These are the activations of a small neural network, seen along a few directions. Each row is one input.
Each table varies a few parts of the input and shows all the possible inputs, shuffled.
Descriptions start from the smaller parts, as in this example, which fits no table here: one of 8 places around a ring, together with either a single point or one of 9 places along a line or (one of 2 separate values, together with one of 6 places along a line).
Shared parts are said once, and a part with two or three values counts as separate values.
In the rows, zero is written as 128.

Other details of the inputs shift rows strongly along three fixed directions, in all tables alike. That doesn't count.

Table:
R1: [150  97 152 117  94  87 176  39 101 142  88 132 190]
R2: [133 153 112 117 149 103  84 159 134 167  80 106 116]
R3: [158 195 149  99  91  68 172 124  75 150  85  99 155]
R4: [116 191 140 168  63 119 239  99 112  98 163 159  84]
R5: [102 147 102 125 172 106  57 215 141 158 141 117 119]
R6: [127  63 128  93 122 136 113  84 150 124  48 108 137]
R7: [149  83 147 106 112 107 138  38 114 130  71 125 181]
R8: [119 155 106 143 140 121  89 198 143 147 141 106 151]
R9: [ 91 132 131 172 162 187 120 137 162  86 177 153  96]
R10: [150 131 133 103 164 107  72 168 129 166  97  94 129]
R11: [101 127 129 171 135 196 126 146 143  89 180 136  87]
R12: [117 135 102 108 146 113  89 173 156 151  72  92 133]
R13: [161  98 148 111  73 105 163  46  85 134  80 111 172]
R14: [118 170 142 146 144 138 125 180 139 133 176 130  91]
R15: [176 229  82 108  96  61 195 167  63 147 174 155 163]
R16: [143  36 140 111 124 143 103  77 128 141  91 107 163]
R17: [125 138 106 124 135 116  92 180 138 146 114  88 169]
R18: [137  49 147  83 124 128 115  95 153 124  84 104 156]
R19: [ 80 158 101 143 161 141  89 205 153 110 176 129  93]
R20: [141 220 122 144 100  92 148 164  81 150 125 107 152]
R21: [194  22 119  52 155 160 105  89 140 126 104 128 168]
R22: [110 159 136 160 121 165 155 119 130 103 147 155  58]
R23: [145  19 157  81 143 140  92  88 151 137  79 106 145]
R24: [118 144 110 128 153  98  93 166 155 149 114 115 181]
R25: [115 177 122 163 140 124 127 182 140 150 154 143  78]
R26: [130 144 174 165  60 144 250   4  85  70 155 182 119]
R27: [113 118 129 164 158 178 103 136 158 119 154 155  44]
R28: [104 122 146 147 153 184 125 154 159  89 182 135  68]
R29: [ 95 104 132 169 173 185  93 139 178 106 184 159 104]
R30: [145 206 126 124  59  40 206 123  95 170  94 120 159]
R31: [124 134 109 112 120  92 118 152 152 155  83 108 147]
R32: [172 140 107 150 121 177 173 127 106 104 215 177 119]
R33: [140 209 126 111  71  35 182 111  57 152 102 119 155]
R34: [128  87 165 169 111 173 180  27 125  81 166 182  98]
R35: [ 92 127 129 172 160 180 121 139 168  87 186 155 103]
R36: [113 158 112 102 114  84 125 146 105 132  96 108 150]
R37: [111 161 144 158  86 113 200  94  84 110 180 166  89]
R38: [143 198 125 152 103  81 147 174  93 167 143 116 154]
R39: [128  16 127  95 162 149  63  96 170 151  60 108 127]
R40: [102  94 152 136  91 169 179  46 107  63 154 168  80]
R41: [119 141 113 119 167 116  76 160 145 142  91 105 172]
R42: [147  94 143 108  73 116 166  60  98 117  75 106 180]
R43: [118 162 138 150 184 150  85 203 138 148 175 124  72]
R44: [135  65 158 162 104 189 155  49 121  89 161 157  92]
R45: [130 135 112 127 135 113  85 176 137 163 120  97 168]
R46: [112 122 157 142 142 186 136 126 138  86 159 139  67]
R47: [ 79 163 101 143 163 147  87 204 146 110 167 126  85]
R48: [150 198 138 138  88  44 189 116  86 164 115 132 191]
R49: [127  22 126  83 138 129  76  74 138 125  75 116 143]
R50: [129  84 178 142 123 192 158  56 125  81 161 157  55]
R51: [111 164 133 136 160 153 108 191 144 119 153 112  88]
R52: [179 122  74  85 162 122  96 172 141 163 112 130 154]
R53: [174 183  84 125 163 116 126 178 119 148 172 156 172]
R54: [114 133 108 100 123  78 103 156 127 154 108 109 162]
R55: [100   6 111  77 154 143  51 112 179 116  83 109 156]
Each input here is: one of 5 separate values, together with either a single point or one of 10 places around a ring.
- The inputs of R35 and R28 match in every part but the choice among 5 separate values. If R1 is changed in the same way as R35 into R28, which row does it become? => R43
- The inputs of R41 and R36 match in every part but the choice among 5 separate values. If R7 is changed in the same way as R41 into R36, which row does it become? => R33
- List by row number the other rows that have the choice among 5 separate values in common with R27. => R2, R4, R6, R12, R22, R25, R30, R31, R39, R52
- Which other rows does R8 become when the choice among 5 separate values takes its other values? List them by row number. => R18, R24, R31, R55
- List by row number the other rows that have the choice among 5 separate values in common with R8. => R11, R13, R16, R17, R20, R32, R38, R42, R44, R45

Table:
R56: [135 229 124 167 122 130 171 172 104 133 186 156  74]
R57: [149  91 127 104 102 116 143  98 119 128  91 104 185]
R58: [119 138 126 146 132 156 148 136 131  92 184 155  98]
R59: [ 57  66 159 142 148 189  85 108 183  91  94 114  52]
R60: [126  82 149 149 138 167 135  75 135 104 146 152 100]
R61: [151 144 131  99 107  69 141 121  92 165  98 113 163]
R62: [158 103 145 111 109  95 143  83 120 151  78 119 165]
R63: [160  95 141 103 109 104 142  78 124 151  80 120 153]
R64: [125 134  87  95 185 102  37 220 139 173 107 101 144]
R65: [118 228 121 160  96 104 194 159  89 120 204 170  94]
R66: [121 122  83 110 208 124  21 230 185 167 106 102 150]
R67: [144 226 140 164 108 124 191 161  90 131 190 142  82]
R68: [139 152 118 114  87  61 158 118  91 151 103 114 198]
R69: [140  59 142 116 133 150 125  63 135 121 111 135 121]
R70: [142  67 151 119 134 159 128  74 137 113 109 135 128]
R71: [146 166 122 120  97  66 154 114  94 159  92 112 196]
R72: [ 68 171 166 178  92 126 169 115 139 107 124 132  50]
R73: [136 144  86 105 187 104  41 222 156 180  94 102 143]
R74: [122 187 133 168 160 149 110 186 124 121 192 142  78]
R75: [117 210 139 177 129 122 155 169  99 128 201 157  83]
R76: [ 85  92 171 120  80 119 148  63 128  99  68 102  98]
R77: [161 190 140 126  73  48 194 100  82 165  92 118 189]
R78: [138 166  94 107 152 101  87 210 138 162 120  88 171]
R79: [131  43 126  94 138 168  99  88 151  96 121 136 126]
R80: [132  50 124  96 139 169 111  87 157 105 108 140 130]
R81: [148  65 133 100 117 156 144  89 126 109 113 130 123]
R82: [116 140 141 163 149 177 130 130 137 106 173 151  95]
R83: [141  80 129 112 109 131 158  65 117 113 110 145 129]
R84: [123 135 101 114 187 127  22 213 151 158 114  91 162]
R85: [153 168 119 117  79  60 181 111 109 153 101 120 191]
R86: [162 148 132  98 111  81 136 122  96 154  98 106 158]
R87: [150 108 145 106 102 105 144  80 102 128  99 114 173]
R88: [ 83  69 165 117 106 148 122  85 150 104  64  90  91]
R89: [146 168 115 125  84  57 173 108  91 151  97 116 199]
R90: [139  70 144 116 115 160 133  85 131 111 114 120 153]
R91: [147  98 126  95  95 102 149  85 117 121 104 116 183]
R92: [122 229 124 182 102 116 181 164  95 110 202 152 111]
R93: [110 135 137 170 149 167 127 121 134 109 177 154  94]
R94: [115 144 138 167 134 177 143 127 135 101 175 158 103]
R95: [153 179 113 108  82  42 194 109  86 153  95 119 195]
R96: [112 126 122 151 153 179 135 142 153  94 178 160  91]
R97: [102 134 138 166 132 164 132 131 126 104 189 160 101]
R98: [149 165 113 106  98  76 162 127 111 149 100 113 191]
R99: [125 132 124 137 132 174 141 143 136 100 178 149  86]
R100: [146  57 151 113 137 166 117  89 137 114 113 119 126]
R101: [156 103 147 103  99 113 155  82 104 134  92 105 175]
R102: [124 154  88 122 182 116  47 219 155 164 107  95 170]
R103: [127  55 134 135 157 193  96 103 169 112 139 152  77]
R104: [107  69 148 143 145 179 111  94 140 100 162 151 105]
R105: [143 158  91  94 168  94  60 212 126 165 104  96 148]
R106: [112  78 122 141 139 170 125  94 157  97 157 150 119]
R107: [ 48  63 161 142 136 168  88 106 167  94 107 117  56]
R108: [115 205 118 188 127 131 152 175 130 125 188 155 107]
R109: [133 216 125 163 123 131 155 173 100 124 196 152  70]
R110: [134 233 121 172 110 107 183 156  91 138 185 157  82]
R111: [133 129 133 146 139 181 135 143 131 111 176 145  66]
R112: [126 156 138 153 106 137 172 118 101 117 183 165  79]
R113: [155 103 129  92  92 105 175  89 111 124  97 114 176]
R114: [113 137  87 108 179 106  42 217 154 164 127 100 165]
R115: [109 114  81  97 210 117  10 236 169 166 115  96 157]
R116: [127  69 128 123 149 188 120 104 150  97 138 154  90]
R117: [118  80 142 152 137 179 118  97 158 106 144 152 117]
R118: [166 116 143  95  97  97 167  74 102 146  79 118 162]
R119: [152 111 124  97  94  94 158  86 123 139  88 132 165]
R120: [124 147  76 100 191 105  32 217 156 172 105 100 154]
R121: [ 64  50 156 128 131 152  92  78 170 104  65 102  84]
- The inputs of R66 and R113 match in every part but one. If R77 is changed in the same way as R66 into R113, which row does it become? => R101
- The inputs of R102 and R92 match in every part but one. If R116 is changed in the same way as R102 into R92, which row does it become? => R105
- What do these inputs look like to the network? => one of 6 places around a ring, together with either a single point or one of 10 places around a ring
- Which other rows does R75 become when the place on the ring of 6 takes its other values? List them by row number. => R60, R62, R70, R74, R100
- List by row number the other rows that have the place on the ring of 6 in common with R61. => R64, R65, R68, R75, R97, R104, R107, R112, R114, R115
- Which other rows does R65 become when the place on the ring of 6 takes its other values? List them by row number. => R79, R80, R99, R119, R120
